A small network was trained on invented records. Each row is its activation on one of them, seen along a few directions.
Each row is followed by the record's values for the fields VEMUF, RESU, SERUV, VEK.
The largest differences between rows may come from other fields.
Strong random noise was added to every row along 2 fixed directions; ignore it. To show where, here is one row again and again, with new noise each time:
[ 228  139   51  -35  195  -63   22   63   70 -185 -152  -79 -253  263]
[ 180  -28  483 -141 -215  159 -121    8 -382 -429 -606 -267   55 -247]
[ 151  222 -293  104  415 -199  119   94  271  -37  182   57 -273  444]
[ 255   29  409 -155  -83   98  -86   26 -212 -360 -513 -226 -128  -30]

[-187 -244   59 -180 -306  347  342   28  159   63  -53  277  306  -84] : VEMUF is fenal, RESU is dud, SERUV is keb, VEK is nomu
[-297 -280  228  -90 -505  227  -25  -16 -245   90 -150   22  581 -585] : VEMUF is fenal, RESU is sifa, SERUV is zod, VEK is liteb
[ 268 -163  903 -382 -471  223 -223  -91 -468 -326 -886 -312   65 -396] : VEMUF is fenal, RESU is sifa, SERUV is zod, VEK is liteb
[ 249    9  325 -346   -1 -178 -281  -84  366  409  -45  -59 -497  234] : VEMUF is fenal, RESU is kep, SERUV is siron, VEK is liteb
[ 136  135  146  -19  141   -4   38   45 -297 -379 -418  -78  220 -127] : VEMUF is guz, RESU is tuvos, SERUV is siron, VEK is nomu
[   4   53 -436  253  227  184  241  121  149 -158  383    7 -447  478] : VEMUF is guz, RESU is dud, SERUV is keb, VEK is nomu
[ 231  222 -259  118  381 -402 -175    4  297  127  330 -109 -663  527] : VEMUF is guz, RESU is sifa, SERUV is keb, VEK is ket
[-104   74  -14  287  -98  246 -139  -33 -644 -550 -177 -298  209 -368] : VEMUF is guz, RESU is dud, SERUV is zod, VEK is liteb
[  21 -136  266 -251 -204   14 -126  -33  149  250  -68  -68 -197   23] : VEMUF is fenal, RESU is sifa, SERUV is keb, VEK is nomu
[   4  -38  -99 -212  113  216  534  116  467  126   19  473  153  361] : VEMUF is fenal, RESU is dud, SERUV is zod, VEK is nomu
[ 202  120  237   -2  -33   34 -307  -14 -386 -409 -344 -398 -264  -69] : VEMUF is guz, RESU is sifa, SERUV is keb, VEK is ket
[ -46 -218  260  -81 -413  122 -174 -109  -64  110  -55  -73    1 -269] : VEMUF is fenal, RESU is dud, SERUV is keb, VEK is liteb
[-171  219 -446  288  328 -254   62   33  -57  -48  238  124  394 -108] : VEMUF is guz, RESU is kep, SERUV is siron, VEK is nomu
[  96  -97  142 -242  -37  124  150   38  264  182  -38  154 -189  233] : VEMUF is fenal, RESU is dud, SERUV is zod, VEK is liteb
[ 194  -12  338  -85 -181  234 -298  -25 -379 -362 -386 -408 -331 -138] : VEMUF is guz, RESU is tuvos, SERUV is siron, VEK is liteb
[ -54  -13  198  169 -228  102 -225   -6 -712 -454 -388 -414  264 -533] : VEMUF is guz, RESU is sifa, SERUV is keb, VEK is liteb
[-101  -56  -11  -86  -68   77  219   16   90   98  -46  260  399 -126] : VEMUF is fenal, RESU is dud, SERUV is zod, VEK is liteb
[   8  -33   67 -200   -9  -50   92    0  175  212  -82  174  192  -37] : VEMUF is fenal, RESU is tuvos, SERUV is siron, VEK is liteb
[  78 -151  416 -358 -222   68   19   -3   20   77 -393   85  145 -161] : VEMUF is fenal, RESU is sifa, SERUV is zod, VEK is nomu
[ 204   73  -64   22  116  276  156   77   80 -352  -33  -60 -457  438] : VEMUF is guz, RESU is dud, SERUV is keb, VEK is ket
[ 130  -32   28 -121   47 -136  -56  -80  291  288  128   11 -422  237] : VEMUF is fenal, RESU is dud, SERUV is keb, VEK is liteb
[ 639  198  561 -193  155  161 -148  -27 -243 -679 -719 -369 -716  361] : VEMUF is guz, RESU is dud, SERUV is zod, VEK is ket
[ 175  213 -130  319  220 -117 -176   13 -219 -305   72 -308 -420  211] : VEMUF is guz, RESU is kep, SERUV is keb, VEK is liteb
[ 274 -200  693 -299 -502  748   20   62 -303 -617 -715 -332 -379   33] : VEMUF is guz, RESU is dud, SERUV is keb, VEK is nomu
[ 138   89 -136  200  102  156  -44   -2 -138 -393   48 -220 -491  254] : VEMUF is guz, RESU is dud, SERUV is keb, VEK is ket
[  20   63  112  -29   12 -290 -300  -75  -51  204    0  -91   32 -154] : VEMUF is fenal, RESU is kep, SERUV is siron, VEK is liteb
[-241  -68 -163  121  -71 -195  -65  -67  -89  140  161  109  441 -379] : VEMUF is fenal, RESU is sifa, SERUV is zod, VEK is ket
[ 404  118  386   64  -33    5 -443  -57 -368 -419 -325 -570 -780  151] : VEMUF is guz, RESU is kep, SERUV is keb, VEK is liteb
[-178  -87   75 -161 -138  -80 -122  -73  127  377   74  152  346 -301] : VEMUF is fenal, RESU is kep, SERUV is siron, VEK is nomu
[ 234  -67  443 -305 -115   69   31    3    0 -121 -450   -6  -69   51] : VEMUF is fenal, RESU is sifa, SERUV is zod, VEK is ket
[ 153  113  -86  247   86   21 -141   31  -62 -206  151 -284 -555  321] : VEMUF is guz, RESU is kep, SERUV is keb, VEK is liteb
[  90  197 -270  259  323 -247 -258    8  -84  -32  236 -280 -424  161] : VEMUF is guz, RESU is tuvos, SERUV is siron, VEK is liteb
[-354   92 -612  278  219 -468  -51  -70  249  461  659  278  448 -163] : VEMUF is fenal, RESU is sifa, SERUV is keb, VEK is ket
[  88  208 -369  218  402 -162   90   60  178  -42  341  -17 -412  489] : VEMUF is guz, RESU is kep, SERUV is keb, VEK is nomu
[ -36   -3 -106 -248  161  -29  248   91  505  389  155  367  113  275] : VEMUF is fenal, RESU is tuvos, SERUV is siron, VEK is nomu
[-271  173 -472  479  138  -97 -174  -39 -400 -298  301  -82  340 -338] : VEMUF is guz, RESU is kep, SERUV is zod, VEK is ket
[ 494  136  609 -458  123 -223 -257 -118  123   26 -554 -123 -365  170] : VEMUF is fenal, RESU is tuvos, SERUV is siron, VEK is ket
[ 138  152   34   24  237 -354 -199  -82  -17   64  -13  -60  -66   -8] : VEMUF is guz, RESU is kep, SERUV is siron, VEK is ket
[-301  -28 -208  353 -195   87 -246  -35 -517 -270  126 -220  304 -508] : VEMUF is guz, RESU is kep, SERUV is keb, VEK is ket
[-543 -109 -637  556 -159   50  137   13 -216   31  607   93  536 -364] : VEMUF is guz, RESU is dud, SERUV is keb, VEK is liteb
[ 111  -74   19  -92  -32  -11  -63  -54  323  285  234    2 -520  322] : VEMUF is fenal, RESU is dud, SERUV is keb, VEK is liteb
[  99  185 -278  287  339 -138 -155   50 -173 -200  200 -278 -441  231] : VEMUF is guz, RESU is sifa, SERUV is zod, VEK is liteb

Which values does each new row have?
[  31  425 -615  341  644 -271  130   92   85 -204  281   81   43  336] : VEMUF is guz, RESU is tuvos, SERUV is siron, VEK is ket
[-233   -3 -521  201  146 -132  157   -5  333  380  630  188  -77  227] : VEMUF is fenal, RESU is dud, SERUV is keb, VEK is liteb
[ 264  -15   60 -227  117  -15   91   23  561  317  162   60 -729  655] : VEMUF is fenal, RESU is dud, SERUV is keb, VEK is liteb
[  32   36  242 -196  -16  -82  -35  -12  -24  111 -243   38  273 -151] : VEMUF is fenal, RESU is kep, SERUV is siron, VEK is liteb
[ -20   25   21    6   33 -119  -36  -68  -18   35   11   47   88  -55] : VEMUF is fenal, RESU is kep, SERUV is zod, VEK is ket
[ -14  -20    5  264 -175  273  -22  -14 -480 -557 -118 -288 -103 -124] : VEMUF is guz, RESU is dud, SERUV is keb, VEK is ket
[ 524 -206  803 -676 -276  411  134   31  390  -37 -610  -52 -822  577] : VEMUF is fenal, RESU is dud, SERUV is keb, VEK is nomu
[ 272 -155  796 -632 -298  164  -87  -46   45   60 -731   23   73 -176] : VEMUF is fenal, RESU is tuvos, SERUV is siron, VEK is nomu
[-309 -302  187   18 -562  300  -53  -97 -375  -96 -109  -71  405 -571] : VEMUF is fenal, RESU is dud, SERUV is keb, VEK is ket
[ 369  194   48   72  270   -1    8   22  -60 -436 -183 -156 -543  414] : VEMUF is guz, RESU is dud, SERUV is zod, VEK is ket
[-277 -285  122 -147 -346  267  217  -12  -75   85 -146  294  658 -483] : VEMUF is fenal, RESU is dud, SERUV is zod, VEK is nomu
[ -87  121 -376  156  274 -211  228    5  226  167  272  304  290   81] : VEMUF is fenal, RESU is dud, SERUV is zod, VEK is liteb
[-154   19  -79  211  -58  275  148   88 -372 -463 -124  -31  389 -237] : VEMUF is guz, RESU is kep, SERUV is zod, VEK is nomu
[ 515   99  585 -268   17  -79 -395  -41 -107 -182 -507 -434 -696  196] : VEMUF is guz, RESU is tuvos, SERUV is siron, VEK is liteb
[ 330 -101  746 -256 -319  361  -99   -6 -504 -540 -807 -383 -253 -119] : VEMUF is guz, RESU is dud, SERUV is zod, VEK is liteb
[ -23    7   41  -17  -59 -194 -205  -52   43  223   96  -91  -45  -48] : VEMUF is fenal, RESU is sifa, SERUV is keb, VEK is liteb
[ -44  137 -232  147  237  219  328  107 -179 -450 -123  120  291   34] : VEMUF is guz, RESU is dud, SERUV is zod, VEK is nomu
[ 127   20  119   96   16  206  100   66 -316 -418 -249 -181 -126   60] : VEMUF is guz, RESU is dud, SERUV is zod, VEK is liteb
[  26   45  177  -97   25 -194 -179  -55  -89   79 -138  -41  133 -159] : VEMUF is fenal, RESU is kep, SERUV is siron, VEK is ket
[-141 -224  228 -243 -333  418  303   40   42   -5 -218  263  418 -168] : VEMUF is fenal, RESU is dud, SERUV is zod, VEK is nomu
[  60   88  -11 -118  148 -263 -160  -16  313  393  191   27 -224  220] : VEMUF is fenal, RESU is kep, SERUV is siron, VEK is liteb
